These are the activations of a small neural network, seen along a few directions. Each row is one input.
Each table varies a few parts of the input and shows all the possible inputs, shuffled.
A made-up example of a description, with smaller parts first: ring(5) and (point or line(11) or (values(3) and line(6))).
Shared parts are said once, and a part with two or three values counts as separate values.

Other details of the inputs vary at random and push rows far along three fixed directions, the same in every table; ignore that.

Rows:
row 1: [  7  -1 -11  18  30   3 -53   5  62  19  -7 -34 -17]
row 2: [ 20   4 -16   5 -48   3 -16  24 -40   7 -11  39  11]
row 3: [ 20  -8 -12  22  23  -9 -38  -2  64  28  -1 -22 -22]
row 4: [ 35  39   0   3  20 -14  -2  -9  70  10  -3 -48 -38]
row 5: [ 18  17 -13  -8  -1  15 -18 -13  60  19  -2 -24  -1]
row 6: [-38 -17  31  12  47 -11  27 -34  -4  -5  -4   8  24]
row 7: [-56  -2  33 -30  -3  -1  -1 -32  -1 -31 -10 -14 -11]
row 8: [ 26  10 -38   7 -21  19  12  12 -37  18  -2  42  26]
row 9: [-79  -1  73 -16 -61  16 -10  16 -36 -11   8  -7 -12]
row 10: [ 41 -31 -35  26  35 -18  26 -23  -4  12 -11  38  39]
row 11: [ 29 -23 -42  -2 -20  -6  -3  15 -36   0  -1  50   6]
row 12: [ 22 -13 -20  -7 -46   3 -20  23 -52  -5  -2  43 -13]
row 13: [-24  -3  32  -9  71 -30  73 -47  14 -39   9  -8  36]
row 14: [-69   4  40 -28 -18  18  -6 -15 -28 -31   4 -10 -18]
row 15: [ 33  47  -9  -5  22 -15 -25 -10  40   0  -4 -56 -18]
row 16: [-63  -5  50 -13 -10   1   1  -5  17  -3   5 -15   5]
row 17: [ -8  12 -14  20 -28  -2 -82   7  33   2 -17 -37 -39]
row 18: [-29 -36  34   8  74 -11  53 -33  10   6  -4  11  41]
row 19: [ 45   8 -40   8  -8  -7  28  14 -49  -1  12  15  11]
row 20: [-87  -1  55 -16 -46  12 -17   7  -5 -11  10 -25  -8]
row 21: [-58  -1  46 -16  29   2  30 -37   4 -21  -1   1  42]
row 22: [ 28 -11 -40  11  11  -4  18  12 -20  17   6  55  49]
row 23: [ 34  15 -18   3 -49   0   6  30 -40  17  13 -17 -19]
row 24: [ 37   2 -28 -21  57 -15 -12 -48  78  -7 -14 -14   4]
row 25: [ 30  -7 -33   7  12 -17   8  -2   8  12 -12  38  38]
row 26: [-69 -18  63  10 -35  -8 -20   1 -49 -23 -10   1 -11]
row 27: [ 18  56  -3   4 -21  -9 -34  -1  36 -13 -21 -50 -50]
row 28: [ 44   0 -39   9 -11  12  40  23 -37  -3  11  16   8]
row 29: [ 26   3 -29   8 -57  12  28  28 -48  -3  20   5 -18]
row 30: [-33 -35  41   6  65 -22  50 -45  30   9   2  -1  27]
row 31: [  3  24 -14 -22 -37  28 -57   2  43   8   1 -43 -62]
row 32: [ 41 -13 -36   2  26 -11  40 -23   2   9 -11  45  59]
row 33: [ 39 -22 -34 -13  27  17  19  -2   2   9   7  28  18]
row 34: [-54 -30  44 -25  34  -1  18  -9   2 -19   8   5  11]
row 35: [ 29  -9 -24   0  11   3  40  -7   7  31   3  31  33]
row 36: [ 35 -25 -15  -9  -8   0   5  16 -14  16  15  37  -7]
row 37: [ 44  14 -20   6 -11 -24  24   9 -35   3 -12  11   3]
row 38: [ 40 -13 -34   2  17  18  36   5  -9  23   1  41  50]
row 39: [-34 -44  24 -22  58 -11  41 -16   3 -12  13  23  36]
row 40: [-80 -15  77   6 -47   8 -30  13 -29  -9   7 -24 -37]
row 41: [-54 -26  43   7   6  16  12  -8 -23  -8   1  -7  11]
row 42: [ 18  16 -32   7 -64   5   7  19 -55 -24   0   1 -18]
row 43: [  6  53 -10   7 -47   6 -35   4  26 -28 -15 -48 -53]
row 44: [ 21  55  -1   4 -19  16 -35  22  35   2 -10 -55 -55]
row 45: [ 34 -13 -43  -6  -8  17   8   4 -36   0  10  44  12]
row 46: [ -2  18 -14  21   3   3 -78   4  49   8  -7 -37 -33]
row 47: [-50 -38  32 -25  48 -33  33 -39   5 -31   1  18  33]
row 48: [ 35  47  -7   7  36 -15  -3 -12  50  -3  -9 -31 -22]
row 49: [  0 -13 -25  32 -67   7 -42  37 -59   7  -9  25 -19]
row 50: [ 22   5   8  16  41   0 -51   0  68  20 -12 -30 -22]
row 51: [ 22  41  -3  -7 -16   9 -32  19  15   6  -3 -62 -33]
row 52: [ 41  14 -28  18  23 -10  51  -4  -7 -12   6  25  16]
row 53: [-69  -9  52 -12   3  10   9   3  -4 -10   0  -3  22]
row 54: [ 46  -2 -33   2  18 -31  41 -12 -19  -7  -1   9  23]
row 55: [ -2  19 -17  -2 -59  45 -19  34 -33  17  -5   6  -7]
row 56: [ 44  -1 -35   5 -14   6  31  29 -49   7  12   9   7]
row 57: [ 23  -7 -18  -5 -29  12 -20  27 -48  -1   9  43 -12]
row 58: [ 13  15 -18 -13  28   0 -52  -8  59  -3  -2 -18 -26]
row 59: [-11  -6  49 -12  54 -39  70 -28  14  -1   6 -16  18]
row 60: [ 10 -10 -29  26 -48   9 -12  14 -56  11 -13  27  -6]
row 61: [  8 -16 -25  -6 -59  19 -24  37 -33  11  17  22 -31]
row 62: [ 31   1 -20 -22  33   5 -18 -29  79   9   4 -27 -18]
row 63: [ 44  19 -15  -8  48 -25   8 -25  78   9   6 -55 -13]
row 64: [-59 -21  31 -21  15  -6   5 -13 -18 -28  13  12  10]
row 65: [ 13   4 -12  24  44 -12 -44 -10  57  12  -9 -16  -9]
row 66: [ 25 -32 -28  33   1   7   0  33 -31  27   3  39  13]
row 67: [-49  16  42  -1 -26  16  31  10 -27 -34   6 -21 -16]
row 68: [-61  31  59 -10 -48   2   0  15 -63 -29   1 -32 -29]
row 69: [ 41  26 -12   5  46 -17  23 -26  89   0   2 -37 -17]
row 70: [-92  -2  54 -14 -44  26 -15  21 -32 -17   4 -14   4]
row 71: [-32 -25  28 -28  48   4  44 -26   2 -10   4  11  22]
row 72: [ 20  -4 -29  11  -2   2   8  17 -24  14   2  49  36]
row 73: [ 32 -17 -42   8  10 -18  20   1  -8  13  -6  51  52]
row 74: [-35   8  54 -12   5  -7  39   7 -34 -12   0 -21   0]
row 75: [  9  22   2 -20 -21  27 -77  23  38   1  -4 -34 -56]
row 76: [ 16  52  -9  -6 -51  -4 -54  11   5  -8 -15 -65 -46]
row 77: [ 11  21  -7   4 -41  18 -36  29 -25   8  -2  21  -3]
row 78: [ 32 -13 -12  14  61 -11  -3 -36  83  25  -2 -22   4]
row 79: [ 13  11 -32   3 -53  15  -2  12 -41   9 -14  30  13]
row 80: [ 38 -19 -15  30  29 -13  -2   6 -15  19   0  42  17]
row 81: [ 29 -14 -34  29  -6  12  -2   6 -35  14   2  33  14]
row 82: [-43 -44  31 -23  32 -17  36 -20   5 -10  21  16  19]
row 83: [-59 -31  40  12  -4  -8  -4  -2  -3   1  11 -11  -4]
row 84: [-44  -2  56 -15  14   7   5   0   7  -5  -3  -1  19]
Each input here is: line(4) and (ring(6) or (values(3) and line(5))).
The inputs of row 22 and row 73 match in every part but the line(4) part. If row 58 is changed in the same way as row 22 into row 73, which row does it become?
> row 11
The inputs of row 3 and row 66 match in every part but the line(4) part. If row 5 is changed in the same way as row 3 into row 66, which row does it become?
> row 38
The inputs of row 63 and row 19 match in every part but the line(4) part. If row 23 is changed in the same way as row 63 into row 19, which row does it become?
> row 15
Which other rows does row 26 become when the line(5) part takes its other values? List them by row number.
> row 10, row 17, row 49, row 60
Start at row 42 and move only the ring(6) part, one step at a time. The first step leads to row 43. Which rows follow, in order?
> row 27, row 37, row 76, row 54
Which other rows does row 62 become when the line(5) part takes its other values? List them by row number.
> row 31, row 36, row 61, row 82

Rows:
row 85: [-20  12  21   4 -27   4   4  10  -8  -1   2 -20 -11]
row 86: [ 41  -6 -38  16   2  -2 -39   8  26  25 -10   9  -1]
row 87: [  0 -21  -4  -5  16   0  47 -12 -21  -5   9  26  25]
row 88: [ -1 -20   1  -2  33 -16  50 -25 -13  -9   0  31  38]
row 89: [ 55  16 -35  -1  -5   2 -27  17  20  15   0 -13 -27]
row 90: [-33  13  32   2  14  -5  13 -16   4 -16  -5 -26   5]
row 91: [-20  25  13 -12 -46  16 -41  22  -7 -12   5 -37 -50]
row 92: [-34  -8  43 -10  61 -14 -13 -34  76   5  -8 -27   1]
row 93: [  2 -14  -1 -13  14 -10  37 -12 -23  -8   0  32  34]
row 94: [-22   8  15  11 -40   0  11  14 -39  -5  -2   1   0]
row 95: [-12  -6  -2   1 -37   1  14   5 -39  -9   1  21   6]
row 96: [-30  32   5 -19 -61  23 -48  13 -10 -20  -5 -27 -37]
row 97: [ 52  16 -34   7   6  -4   2   9   4  16  -8   9  13]
row 98: [-37   3  26   1 -59  17 -11  24 -53 -15   9 -16 -37]
row 99: [ 49   2 -39 -11   3   5   4   4  11  14   1  16   7]
row 100: [ 33  -5 -42   7   3  13 -36  13  27  23  -1   3  -9]
row 101: [-31   0  36  -9  35 -19  47 -22  -5 -17   0   2  35]
row 102: [-16   1  13  -6 -15  -7  10   6 -37 -17   5   7  -3]
row 103: [-21   9  10  -8   3   2  -4 -19  10 -19  -5 -17  -5]
row 104: [-11 -38   3   6  38 -19  28 -19 -11   6   4  35  47]
row 105: [ 52  24 -38  19   1   1 -11   7  18  17 -10  -8  -5]
row 106: [ -4   0   1 -21   8   2  15  -9   9  -7   6   4   8]
row 107: [-20   8  19  -8 -14   6  20   9 -23  -5   8  -5   5]
row 108: [ -9 -31   5   0  31  -7  12 -14  10  12   8  14  27]
row 109: [ 53  -3 -34  13   4 -12   7  10   9  17   5   9  -8]
row 110: [-28  38  35  -9  28   3 -29 -25  78 -10  -8 -81 -32]
row 111: [  6 -11   1  -1  -9 -10  23  10 -50  -7   3  26  11]
row 112: [-44 -19  34   3   3  -6  -1  -6 -14  -2  -5  17  11]
row 113: [ 55   9 -38  15  17 -11  -8   0  18  10  -6   0 -10]
row 114: [ 40 -18 -37   9  23   9  -1  12  14  21   3  34  17]
row 115: [-21  31  18  -9 -51  23 -33  24  -9  -3  -2 -39 -34]
row 116: [ -5   8   2   9 -40  17   9  23 -41   4   5  -2  -9]
row 117: [ 39 -19 -31  12  15  -1 -17   7  25  30  -1  15   7]
row 118: [ 46  13 -42   2 -18   7 -19   8  29  16  -1  -3 -18]
row 119: [ -3 -15   1  13 -34 -11  26  17 -65  -7   6  30   3]
row 120: [ 37   8 -31  14   2  11 -42  10  27  20  -8  16  -7]
row 121: [-31 -10  24   1 -22  21 -14  14 -20   2   6  15  -6]
row 122: [-32 -32  23  -4  69 -23  26 -36  26  -8  -4  13  42]
row 123: [-36   9  34  -3  14 -10  -5 -19  10 -25  -3 -35 -18]
row 124: [-36  15  31 -11  49  -2 -49 -30  91 -14 -15 -47 -12]
row 125: [  5 -14   7   2  36 -14  34 -13  -1  -5   8   1   7]
row 126: [-10  -7  -6  -3 -47  21  12  18 -53  -4   8  19  -6]
The inputs of row 101 and row 107 match in every part but one. If row 95 is changed in the same way as row 101 into row 107, which row does it become?
> row 118
The inputs of row 110 and row 90 match in every part but one. If row 121 is changed in the same way as row 110 into row 90, which row does it become?
> row 120
What is each input in this table made of?
> values(2) and (ring(6) or (values(3) and line(5)))
Which other rows does row 117 become when the ring(6) part takes its other values? List them by row number.
> row 92, row 100, row 108, row 114, row 121
Which other rows does row 98 become when the values(3) part takes its other values? List them by row number.
> row 116, row 126
Which other rows does row 117 become when the values(2) part takes its other values? List them by row number.
> row 86

Rows:
row 127: [ 24 -41 -14 -10  47  -7  46  -4  -2   6  26  33  25]
row 128: [ -5  23  14  13 -23  14 -44  10  11  21  -3 -35 -31]
row 129: [ 48  -6 -47  24 -10  -5  22  25 -59   3  -6  41  22]
row 130: [-37 -14   8 -13 -57  13 -23  11 -54 -14  -6  14   3]
row 131: [ 25 -24 -19 -24  41 -17  36 -22  -7  -8   8  50  31]
row 132: [ 34  12 -41 -14 -24   7 -58  14   1  -4   1  -1 -27]
row 133: [ -9  14  23  11  67 -24  -3 -32  62 -17 -18 -40  -5]
row 134: [  3  -6 -13  11 -51  31  14  34 -63  17  18  14   5]
row 135: [ 68  20 -61   4   2   1 -35  15  29  22 -11  21  18]
row 136: [-19 -16   9   8  37 -21  26 -13   2  -6  -5  29  51]
row 137: [ -2  47  -2 -17 -65   5 -41   8   1 -18  -9 -40 -49]
row 138: [ 16 -37 -10  18  -1  -6  10  12 -45   5  12  49   0]
row 139: [-55 -32  39 -15  -7  13  18  -4 -10  -7  11  -7   8]
row 140: [ -5  -5   0  -9  27   0  43 -14   8  -1   2  40  42]
row 141: [-22  -3   5  12 -45 -17  20  12 -68 -22   3   8   2]
row 142: [ 26 -16  -7   5  15 -26  55   8 -21  15  14  13  17]
row 143: [-12  47  -2 -13 -55  27 -56   4   2  -4 -12 -35 -31]
row 144: [ 53  18 -21  17 -16 -12 -17  16  16  23   0 -18 -33]
row 145: [ -8  26  19  17 -36  -8 -38   6  15  -7  -6 -47 -53]
row 146: [-58 -26  35   1   8 -11   0 -10 -27 -29   9   7  -8]
row 147: [ 67   9 -54  11   2  18 -16  29  40  37   7  10   6]
row 148: [-59 -16  32 -23 -13  13  17 -20 -13 -20  -1   9   7]
row 149: [ 61  -7 -71  17   3  -3 -39   5  27  23 -16  15   4]
row 150: [-29   2  12  22 -56  -9   4  18 -61 -20   3  -3 -22]
row 151: [ 74  -7 -60  -1  17   2 -25  24  26  35  13  10 -19]
row 152: [  9  36  -2 -10 -13   4 -41   4  13 -16 -18 -38 -23]
row 153: [ 58   8 -62  -9 -26  14 -38   6  19  20 -15  19  -7]
row 154: [-57 -34  49   9  -5  -3   1 -12 -18  -8  -5   7   2]
row 155: [ 51  10 -12  24  50 -16  -4 -10  48  12 -15 -12  -7]
row 156: [ 32  27 -25 -13  13   1 -22  -7  52  10 -13   7  13]
row 157: [ 49   4 -44   5 -17  14  40  20 -52   4   0  47  13]
row 158: [-19  -2  12 -14  65 -26 -26 -39  67 -22  -4 -31  -6]
row 159: [ 52  28 -25 -13  42 -10   1 -19  49  -1 -19  -9   5]
row 160: [ 68  30 -54   0   0  -7   6  -5  35   8  -2  -4 -16]
row 161: [  8  13  -4 -12  37   9  -1 -15  73   7   0 -14  13]
row 162: [-20  18  16   4  57 -20 -17 -43  63  -8 -15 -44  13]
row 163: [ 56 -32 -57  -6   7  11  35  13 -30  11  24  58  16]
row 164: [-61  -5  40  18   1  -5  10 -15 -29 -15  -2  -8  11]
row 165: [-20  35  24 -18 -10 -19 -28 -19  31 -27 -10 -57 -25]
row 166: [-46  -5  52 -10   5   0  30   9 -28 -10   4 -20  -1]
row 167: [-38 -37  29 -22  44  -1  48 -37  23 -10   5   8  35]
row 168: [-22   1  33  10 -45  13   1  34 -65  -2   1   0 -23]
row 169: [-28 -21  25  -2 -43  12 -17  28 -58  -1  17  16 -30]
row 170: [-20 -18  42 -10  61 -12  67 -18   8 -13   8  -9  30]
row 171: [-43 -23   7  18 -53  12 -22  17 -53  -8  -5  16 -11]
row 172: [-35 -26  26   5 -53  17 -16  23 -50  10   1  14 -15]
row 173: [-21 -12  35 -15  57  -6  69 -29   9 -21   4  -3  30]
row 174: [-36  19  46  -1  -1   6 -43   3  47   8  -6 -35 -21]
row 175: [ 52 -22 -56  -8   5   6  32   6 -33   6  16  67  15]
row 176: [ 31  -2 -33   7 -11  -1  14   6 -50  10  -1  36  37]
row 177: [-25  16  32  -7  39  -3 -10 -19  54  13  -1 -54  -4]
row 178: [-10 -11  11  -6  38   3  52 -26   5   1   9   6  37]
row 179: [-25  25  17  -6 -29  20 -50  29  28  15   0 -37 -27]
row 180: [-16  46  -5  -7 -53  37 -47   5   6  -3  -6 -36 -39]
row 181: [-17 -12  19  23 -12   1   1  14 -20   7  -1  28  13]
row 182: [ 17  -8  -7  -5  12 -11  60 -11  -7  -6  13   9  16]
row 183: [  0  11  24 -11  50 -24  22 -29  73  -6   7 -56  -8]
row 184: [-19   6   1  -8 -51  26 -61  28  11  17  -2 -37 -44]
row 185: [-41 -15  24  18   8  -9  15   0 -18  -8  -2  26  28]
row 186: [-42 -13  48  19  23 -11  22 -22 -13  -3  -1  -1  18]
The inputs of row 139 and row 148 match in every part but one. If row 183 is changed in the same way as row 139 into row 148, which row does it become?
> row 160
What is each input in this table made of?
> line(6) and ring(10)
